These are the activations of a small neural network, seen along a few directions. Each row is one input.
Each table varies a few parts of the input and shows all the possible inputs, shuffled.
A made-up example of a description, with smaller parts first: one of 3 separate values, together with either a single point or one of 9 places around a ring or (one of 4 places along a line, together with one of 5 places around a ring).
Shared parts are said once, and a part with two or three values counts as separate values.
In the rows, zero is written as 128.

Other details of the inputs shift rows strongly along two fixed directions, in all tables alike. That doesn't count.

Table:
row 1: [ 65  88 232  90 170  88  71  86 108 109 115]
row 2: [ 80 129 233  61 174  92  90  71 106 124  99]
row 3: [110 172 170 197 160 127  59 107 183 175 173]
row 4: [ 52 128 222  66 201 120 105  90 103 106 104]
row 5: [186 151  23 192 119 137 142 146 123 175 145]
row 6: [186 148  46 197 128 139 167 148 142 167 137]
row 7: [176 135  27 207 114 158 111 141 142 149 138]
row 8: [162  53 138  86  61 150 147 196  97  67 110]
row 9: [127 145 128 153 179 114 111  55 179 193 139]
row 10: [ 72 101 233  71 177  67 103  90  91 132 125]
row 11: [171 159  41 210 116 135 156 134 122 154 143]
row 12: [143 107 119  65  73 175 148 178  70  69 116]
row 13: [ 36 106 227  68 185 111 115  83 111 112 115]
row 14: [ 71 134 241  73 182  94 106  76 110 115  85]
row 15: [140  97 117  76  46 117 153 175 103  69 125]
row 16: [114 166 127 192 202 121  72  78 143 144 118]
row 17: [129  79 115  61  68 170 162 187  83  86 120]
row 18: [ 96 168 114 169 181  88 108  68 175 155 140]
row 19: [159  81 116  60  61 124 168 186 126  72 125]
row 20: [155  83 145  83  58 145 193 175 116  89  95]
row 21: [110 160 126 166 163 107  96  47 154 183 142]
row 22: [138 117 168  80  28 135 149 211 131  80 160]
row 23: [174 156  35 201 127 137 158 151 129 166 131]
row 24: [ 83 154 109 158 207 139 114  78 161 177 136]
row 25: [132  74 137  66  82 173 189 189 103  78 113]
row 26: [ 91 155 112 155 183 134  92  57 150 174 160]
row 27: [170 138  24 170 122 184 147 127 157 162 164]
row 28: [104 162 125 169 182 110 117  66 169 185 117]
row 29: [127 109 171  74  41 182 154 208 111  91 158]
row 30: [157 117 113  67  66 129 143 183  94  60 113]
row 31: [162 164  20 189 117 132 150 139 174 145 135]
row 32: [110 187 169 174 147 124  94  86 186 198 174]
row 33: [ 66  78 244  87 196  91  96  99 140 116 100]
row 34: [176 187  22 189 120 140 137 134 154 125 133]
row 35: [145  92 106  65  58 121 157 190 111  76 115]
row 36: [138  98 144  95  46 138 177 164  88  78  96]
row 37: [206 176  25 193 121 150 131 139 108 155 147]
row 38: [176 154  27 185 119 134 159 136 190 144 146]
row 39: [ 67 104 227  59 167  88 103  79 123 144 100]
row 40: [163 106 138  86  77 137 174 202  51  65  97]
row 41: [165 145  43 227 109 153 123 130 139 132 133]
row 42: [133 142 124 160 203  97 109  78 151 196 148]
row 43: [119 180 170 182 168 113  92 105 165 200 186]
row 44: [ 79 109 230  83 188  96  61  90  99 100 103]
row 45: [140  70 135 104  69 146 152 202  90  67  87]
Each input here is: one of 5 separate values, together with either a single point or (one of 2 separate values, together with one of 4 places along a line).
Q: Changing only the choice among 5 separate values turns row 39 into row 7. The same change can be made to row 32. Which row results?
A: row 3
Q: Change only the choice among 5 separate values in row 21. List by row number the other rows that result.
A: row 1, row 10, row 15, row 26
Q: Which other rows agree with row 37 in the choice among 5 separate values? List them by row number.
A: row 5, row 6, row 10, row 11, row 23, row 40, row 42, row 43
Q: Change only the choice among 5 separate values in row 41. List by row number the other rows that result.
A: row 11, row 13, row 18, row 36

Table:
row 46: [188 104  59 128  44 155 188 196  98  92 117]
row 47: [125 156 142 157 129 126 104 103 163 153 149]
row 48: [105  99 182  70 127 112 129 137  86 100  98]
row 49: [125 141 113 156 170 116 121  96 153 155 127]
row 50: [113 102 210  71 110 117 116 157 118 106 136]
row 51: [190 107  62 138  53 166 173 197  87  83 108]
row 52: [ 98  90 177  64 127 112 137 136 110  91 108]
row 53: [117 147 138 161 132 122 100 115 159 158 163]
row 54: [128 144 111 162 169 116 116  95 126 151 125]
row 55: [191 147  17 175  77 158 163 159 135 140 135]
row 56: [121 144 108 160 169 127 106  98 137 145 121]
row 57: [126 151 107 150 165 126 110  92 131 145 131]
row 58: [113 146 144 148 144 143 118 109 157 170 160]
row 59: [116 166 142 155 139 125 113 120 159 153 157]
row 60: [103  96 180  58 125 113 140 133 109  96 111]
row 61: [119 141 106 152 166 122 116  97 157 152 128]
row 62: [ 99  94 177  72 132 118 125 135  91  85 102]
Q: What is each input in this table made of?
A: either one of 5 separate values or (one of 2 separate values, together with one of 6 places around a ring)
Q: Change only the place on the ring of 6 in row 61. List by row number the other rows that result.
A: row 46, row 49, row 52, row 55, row 60

Table:
row 63: [ 88 102 193  57 184  80 128  88 100 123  89]
row 64: [153 110  87 105  89 139 144 149  85  77  96]
row 65: [167 164  73 174  72 155 123 144 153 133 166]
row 66: [ 79 103 223  92 168 105  71 118  80 118 131]
row 67: [167 143  59 190  91 144 149 150 147 151 143]
row 68: [ 73  91 213  86 169  88 123 101 116 119 104]
row 69: [137 105 104 109  84 163 159 165 108  94 117]
row 70: [137 174 121 187 151 116  90 107 179 163 163]
row 71: [134 148  95 187 179 121 100  91 162 156 130]
row 72: [148 184 124 215 163 155  90 101 112 170 138]
row 73: [122 168  68 170 186 127 112  80 139 156 123]
row 74: [152 105  92 115  96 118 168 160  82  90  91]
row 75: [122 160 103 175 154 133  92  84 169 166 150]
row 76: [163 106  91 114 102 124 146 165  89  76  86]
row 77: [ 86 118 236  64 144  90 117 111 138 141 139]
row 78: [119 156 101 166 172 135 117  95 177 183 158]
row 79: [154 105 127 119  78 139 139 182 122  96 118]
row 80: [ 62 111 220  71 157 114 107 111 131 124 122]
row 81: [156 103 120 101  70 142 166 170 121 124 126]
row 82: [121 147  88 167 187 138 125  84 167 172 146]
row 83: [148 122 137 122  58 128 155 181 121 106 142]
row 84: [139 131 132 109  56 155 147 181 125 101 148]
row 85: [147 122 131 101  67 150 161 184 131 109 153]
row 86: [146 101 105 112  78 154 144 154 107  86 115]
row 87: [ 77 103 189  58 196  95 128  97 104 112  96]
row 88: [131 144  96 164 177 122 125  76 162 183 137]
Q: What is each input in this table made of?
A: either one of 2 separate values or (one of 4 places along a line, together with one of 6 places around a ring)
Q: Change only the place on the line of 4 in row 80. List by row number the other rows that result.
A: row 69, row 73, row 84

Table:
row 89: [105 152 118 152 175 121 127  92 178 173 144]
row 90: [ 89 105 228  92 138 117 107 117 115 131 123]
row 91: [ 89 120 223  85 139 111 105 119 100 125 137]
row 92: [142 124 140 110  84 149 148 181  94 106 135]
row 93: [151 141  59 174 116 163 125 139 103 136 122]
row 94: [169 132  47 169 125 127 135 132 112 128 109]
row 95: [162 153  90 175 103 159 139 154 138 149 141]
row 96: [149 151  77 172  90 151 130 144 158 124 150]
row 97: [151 144  63 149 107 148 158 137 145 145 155]
row 98: [ 86  81 187  81 174 115 134 116 126 120 114]
row 99: [145 109 119  81  90 140 167 170 117 112 126]
row 100: [140 123 141 112  78 148 147 174  92 104 139]
row 101: [121 158 144 170 161 131 105  95 150 173 143]
row 102: [151 152  77 169  98 151 130 151 159 126 146]
row 103: [131 104 121 101  77 145 174 164 130 105 129]
row 104: [115 151 115 142 162 120 120  83 161 175 157]
row 105: [128  92  90  92 101 149 161 154  97  99 102]
row 106: [152 115  95 102 106 135 163 141  75  76  78]
row 107: [152 112 144 110  74 149 137 169  91 114 135]
row 108: [157 159  60 166 125 175 143 120  96 124 113]
row 109: [121 166 119 151 165 120  91 101 166 155 152]
row 110: [ 74 106 175  84 158 114  92 107 110  97 103]
row 111: [138  91  97  89 101 148 163 158  98 100 108]
row 112: [114 139 121 152 160 125 119  81 176 180 145]
row 113: [121 145 112 142 165 121 116  83 161 180 151]
row 114: [121 157 122 171 173  94 116  95 161 160 126]
row 115: [ 83 122 201  75 147 106 102 126 128 106 132]
row 116: [143  85 108  97 103 151 166 164 105 100 116]
row 117: [153 149  81 171  83 151 123 140 157 129 152]
row 118: [110 153  84 138 196 139 132  61 139 152 115]
row 119: [143 100 122  96  79 146 171 162 127 112 121]
row 120: [114 162 127 161 162 123  95  99 178 155 145]
row 121: [140 105 122  94  85 144 171 169 131 111 120]
row 122: [179 147  67 164 110 120 141 137 128 138 129]
row 123: [ 79 119 223  93 151 113 116 128 120 125 121]
row 124: [153 110 130 110  87 116 158 172 115  99 102]
row 125: [121 156 120 175 165  95 116  89 160 158 131]
row 126: [103 107 201  91 149  82 122 112 123 118  99]
row 127: [109 168  95 151 183 139 100  64 139 132 120]
row 128: [106 116 192  80 158  78 119 121 115 115 107]
row 129: [ 94 116 202  75 142 108 100 119 125 109 128]
row 130: [ 83 105 181  80 159 114  93 110 111  97 111]
row 131: [145  92 140 126 100 158 142 175  91 101 120]
row 132: [135 101 126  98  70 145 168 159 128 110 130]
row 133: [150 114 124 109  86 111 155 165  99  92 118]
row 134: [110 165 123 156 158 119  92  95 161 149 160]
row 135: [153 153  90 182  95 158 142 148 135 143 150]
row 136: [122 150 113 140 172 120 123  85 161 178 148]
row 137: [ 87 118 205  77 133 105  96 117 126 108 138]
row 138: [ 82 109 192  61 159 105 136 120 127 127 126]
row 139: [155 100 132 114  75 117 151 161 111 103 104]
row 140: [107 106 197  82 146  78 114 111 110 121 109]
row 141: [142 105 134 110  63 146 131 164 130  95 129]
row 142: [150 123 141 106  86 149 145 180  97 110 131]
row 143: [114 160 145 174 152 130 103  93 150 171 153]
row 144: [173 149  69 167 100 119 138 136 128 136 138]
row 145: [165 134  77 180 120 166 128 144 113 138 137]
row 146: [169 152  65 167 114 120 145 147 130 134 132]
row 147: [141  91 123 118  95 149 134 172 116  81 122]
row 148: [121 155 123 154 154 122  84  90 162 159 156]
row 149: [133 136 106 171 188 101 107  87 138 153 118]
row 150: [103  85 192 100 172  86 119 118 110 110  95]
row 151: [117 156 130 162 156 124  94  92 173 155 144]
row 152: [118 142 112 166 179 129  88  92 153 143 140]
row 153: [ 97 109 204  94 140  81 121 111 124 117 108]
row 154: [125 162 141 159 165 129 100  97 136 172 151]
row 155: [144  97  97 113 102 120 147 156  82  90  85]
row 156: [159 141  65 173 118 164 126 138 105 138 129]
Q: What is each input in this table made of?
A: one of 4 separate values, together with either a single point or one of 4 places along a line or (one of 2 separate values, together with one of 6 places around a ring)
Q: Changing only the choice among 4 separate values turns row 121 into row 95. The same change can be made to row 99. Which row results?
A: row 142
Q: Start at row 93 and move only the place on the line of 4, one step at a time. The first step leads to row 156. Which rows follow, in order?
A: row 145, row 131
Q: Change only the choice among 2 separate values in row 135. List by row number the other rows that result.
A: row 100
Q: Change only the place on the ring of 6 in row 97. List by row number the other rows that result.
A: row 99, row 104, row 113, row 136, row 138
Q: Start at row 125 and move only the place on the ring of 6, one step at a time. The first step leads to row 114. Which rows follow, in order?
A: row 124, row 126, row 139, row 153
